Each row below holds a small network's activations on one input, seen along a few directions.
Each table varies a few parts of the input and shows all the possible inputs, shuffled.
A made-up example of a description, with smaller parts first: one of 4 places along a line, together with either a single point or one of 9 places along a line or (one of 3 separate values, together with one of 5 places around a ring).
Shared parts are said once, and a part with two or three values counts as separate values.

Other details of the inputs vary at random and push rows far along two fixed directions, the same in every table; ignore that.

A family of inputs:
row 1: [  7 -25  -6  -7  49 -40 -22  28  30  -1  36]
row 2: [ -8 -21 -25  28  30 -21 -82   6 -11 -29  34]
row 3: [ -9  18  34  -7 -45 -26  56 -16  29 -17 -71]
row 4: [-32  10  20   4 -35  47  53   9  14  18 -29]
row 5: [ -3  -8  16  -5 -23 -14  28   3  44 -28 -43]
row 6: [-13  15  31  -2 -37 -29  27  -9  20 -13 -47]
row 7: [ -2  15 -46  16   8  -4 -46  15 -36  -7  60]
row 8: [  3   8  16 -30  -6 -40  46   4  25   3 -18]
row 9: [ 29 -34  25 -13  11 -58  12  -2  60 -25 -39]
row 10: [ 11   9  13   4  -3   9   3  -4 -40 -24 -36]
row 11: [ -7 -17  15  -1  -3  26   2  -4  24   5 -22]
row 12: [-36  60 -28  28 -64  38  13   1 -42 -16  -3]
row 13: [-24  62  -3  17 -49  -1  16 -29 -52  -3 -13]
row 14: [ 22 -17 -27  -7  30  24 -18   8   1  21  40]
row 15: [-11   9 -24  23  25  41 -43  22 -66 -21  30]
row 16: [ 11 -65  26  -9  28 -10   0  15  61   1 -13]
row 17: [-43   8 -18  34  -5  -1 -49  27 -29 -16  47]
row 18: [-44  50   1  30 -68   1  -2 -14 -53 -13 -18]
row 19: [ -4 -15 -33  25  35  -9 -66  21  -4 -21  51]
row 20: [ -7 -36  33 -14  19 -41  24  34  78 -16 -16]
row 21: [-11  40  18  -1 -39  27  40 -32 -24  24 -29]
row 22: [  8 -16  14 -27  22 -60   7  16  33   1   9]
row 23: [-31  33   4   7 -36  71  48  -8  -3  19 -31]
row 24: [-33  24 -16  24 -10  13 -19  10 -18 -12  13]
row 25: [ 24 -44  15  -3  39 -16 -33  -9  32   6  -2]
row 26: [ 33 -52  -1  -9  23  10 -12  -1  46  -5  -9]
row 27: [ 28 -53  28 -16  41 -14   6  26  34 -33 -32]
row 28: [ 15  -5  21 -32  -6  23  74   7  51  28 -30]
row 29: [-17  -1 -22  13  18  30 -34  13 -32  27  52]
row 30: [ -5  34   4 -23 -27  31  56 -21 -15  31 -23]
row 31: [ 20 -15 -33  24  17 -37 -78 -10 -22 -30  31]
row 32: [-15 -15   2   0  18 -37 -11  36  17  -1  35]
row 33: [ 26  -1  35 -20  10 -16  47  -1  -6 -13 -41]
row 34: [  1   4  -3  -4 -23  50  39  -1  20  11 -21]
row 35: [-13  52 -16  23 -55  63   1 -43 -59  11 -25]
row 36: [-26  39  25   6 -55 -26  42 -10 -19  -5 -25]
row 37: [ 23 -50  -5  -5  51  16 -17  14  49   6  19]
row 38: [ 31 -11  -9   1  29   2 -25 -24 -11  13  20]
row 39: [  7  28  -6 -22 -36 -24  46  -3  -2  -2 -14]
row 40: [  6 -34 -20  16  39  24 -66  -8  -3  -1  25]
row 41: [  5 -11   2   9  16  -5 -20 -12 -19  18  21]
row 42: [-18  33  -4  12 -71  14  30  -8  -6 -28 -43]
row 43: [ 22 -40  19 -32  44  -1  37  16  66  28  -6]
row 44: [ 12   4 -31  24  37  12 -72 -29 -55  14  53]
row 45: [-29   5 -23  33   0  -6 -79   5 -34 -24  35]
row 46: [-14  26 -11  22  -2 -29 -47 -15 -47  -8  32]
row 47: [ 10  17 -19  -7  27  10 -23   8 -74  -7  28]
row 48: [ 16 -15 -19  -1  62   8 -43  33 -42  -9  47]
row 49: [-16  38 -35  38 -15  52 -60 -38 -80  11  18]
row 50: [-12  60  -5  14 -52   1  22 -28 -44  -8 -15]
row 51: [ 45 -40  11 -12  14  -7   3 -17  42   1 -28]
row 52: [-18  38 -22   7 -21   9   9  10 -24   1  18]
row 53: [ 52 -47  -6 -38  48 -22   1   1  39  19  21]
row 54: [ 10 -55  11  -7  57   2 -22  21  56  11  20]
row 55: [ 11 -30  19 -26  35   3  24  19  52  30   6]
row 56: [  3 -25  15 -23  18 -65   8  22  30  -1  15]
row 57: [ -3  16   1 -19  -3  16  15  -9 -14  32   5]
row 58: [-29  34 -13  32 -40  45 -26 -27 -65  11   1]
row 59: [ 38 -28   5 -40  32  -9  26  -4  37  25  -1]
row 60: [  7  38  12  -4 -52 -20  55 -21  -3  -9 -38]
row 61: [ -4  11  11  -3 -40  52  45 -18  15   7 -51]
row 62: [ 28   8  31 -25 -34   7  86 -28  32  18 -59]
row 63: [-25  19 -15  11   6 -10 -28  22 -18   1  43]
row 64: [-17 -34  -1  21  13 -39 -59  24   9 -30  26]
row 65: [ -1  30   0 -22 -29 -19  45  -3  -2   2 -15]
row 66: [ 17 -38  13 -28  34 -23  10  10  30  25  14]
Each input here is: one of 6 places around a ring, together with either a single point or (one of 2 separate values, together with one of 5 places along a line).
Changing only the place on the ring of 6 turns row 19 into row 65. The same change can be made to row 4. Which row results? -> row 66
Changing only the place on the ring of 6 turns row 37 into row 59. The same change can be made to row 54. Which row results? -> row 57
Change only the choice among 2 separate values in row 26. List by row number the other rows that result. -> row 42
List by row number the other rows that have the place on the ring of 6 in common with row 28. -> row 1, row 7, row 14, row 29, row 32, row 43, row 48, row 52, row 55, row 63
Start at row 42 and move only the place on the line of 5, one step at a time. The first step leads to row 5. Which rows follow, in order? -> row 2, row 45, row 64

A family of inputs:
row 67: [ 12  13  15 -13 -26  -1  48 -23  19   9 -35]
row 68: [  2 -43   6   0  53 -19 -20  36  49  -5  27]
row 69: [-12  22 -24  10   5 -21 -42  -7 -45  -2  39]
row 70: [-21  17  22 -11 -33  -5  59   2  40  19 -21]
row 71: [ -7   2 -10  24   5  10 -29   3 -16 -22   1]
row 72: [ -8  24   7 -13 -13  18  38   5 -25  -1 -17]
row 73: [ -8  42   2   7 -43  50  25 -30 -52  16 -28]
row 74: [-15  38   3  14 -40  54  16 -22 -47   0 -27]
row 75: [-21  45  -7  17 -55  13  11 -29 -30  -2 -15]
row 76: [ 12 -20  37 -21  -4 -24  69  21  70 -19 -58]
row 77: [ 20 -25 -12  -5  46 -13 -39  18 -10 -10  37]
row 78: [ 45 -51   5 -28  65 -44 -19  20  27   5  26]
row 79: [-32   1  -2  17 -12  -1 -11  18   1   4  23]
row 80: [-13 -11  29 -10 -21  25  55  13  61  -7 -59]
row 81: [ 41 -50   9 -31  70 -44  -9  17  24   8  21]
row 82: [-23 -14 -30  31   5  18 -77   2 -21  -8  38]
row 83: [ 16 -47  19 -20  20 -26   9   4  85   4 -17]
row 84: [ -9  54  -8  -6 -39  10  28 -15 -39  13  -5]
row 85: [ -4 -10  18 -14 -18  42  45   3  35   7 -40]
row 86: [ 10 -16  25 -28 -16  31  66  -2  49  24 -49]
row 87: [ -9  21  31 -16 -29  -6  67  20  23 -15 -51]
row 88: [-37  50  -7  22 -71  19  21  -8 -42 -13 -22]
row 89: [ 22 -34 -14   9  44   0 -50   4  -8 -12  31]
row 90: [  6  16 -36  29  18  15 -79 -32 -65   9  47]
row 91: [-19  19 -32  25  25   5 -63  11 -66 -18  45]
row 92: [ 11  11 -39  16  15  -5 -52 -15 -39   5  48]
row 93: [-33  44   5  27 -61  29   3 -23 -47  -9 -31]
row 94: [  1   7  -6  16  -3  -8 -36 -27 -16  -3   6]
row 95: [ 37 -69   0 -19  63 -24 -28   3  73  13  17]
row 96: [  4 -10  -1 -10  19  13   8  10   7  29  22]
row 97: [ -2 -16  11 -10  17  15  21  21  27  12   8]
row 98: [-15  16  33 -17 -47 -24  63  14  22 -13 -47]
row 99: [-16  41 -31  24 -32   3 -27 -18 -47  -5  23]
row 100: [-21  12 -18  16   2 -17 -45   6 -48 -12  33]
row 101: [ 0  0 -3 -8 13 -2  8  1 17 30 24]
row 102: [  7 -37   3  12  16 -34 -36   5  20 -21   5]
row 103: [-15  53  -7  -7 -32  10  31 -19 -45  15  -6]
row 104: [ 43 -43  20 -32  29 -30  36  11  56   4 -17]
row 105: [ 25 -32  -5  -5  34 -10 -14  14  16 -12  14]
row 106: [-12  35 -18   6 -21 -14 -19  -8 -36  -3  22]
row 107: [ 24 -16  11 -13   4   2  24  -7  13   8 -18]
row 108: [ 14 -35   2  14  48 -12 -53   5   9 -20   8]
What is each input in this table made of? -> one of 6 places around a ring, together with either one of 2 separate values or one of 5 places along a line
Changing only the place on the ring of 6 turns row 77 into row 106. The same change can be made to row 89. Which row results? -> row 75
Changing only the place on the ring of 6 turns row 84 into row 87. The same change can be made to row 90. Which row results? -> row 108
Change only the place on the ring of 6 in row 92. List by row number the other rows that result. -> row 76, row 88, row 99, row 104, row 105
Start at row 80 and move only the place on the ring of 6, one step at a time. The first step leads to row 85. Which rows follow, in order? -> row 86, row 95, row 83, row 82
Change only the choice among 2 separate values in row 79. List by row number the other rows that result. -> row 82
Change only the choice among 2 separate values in row 85. List by row number the other rows that result. -> row 97
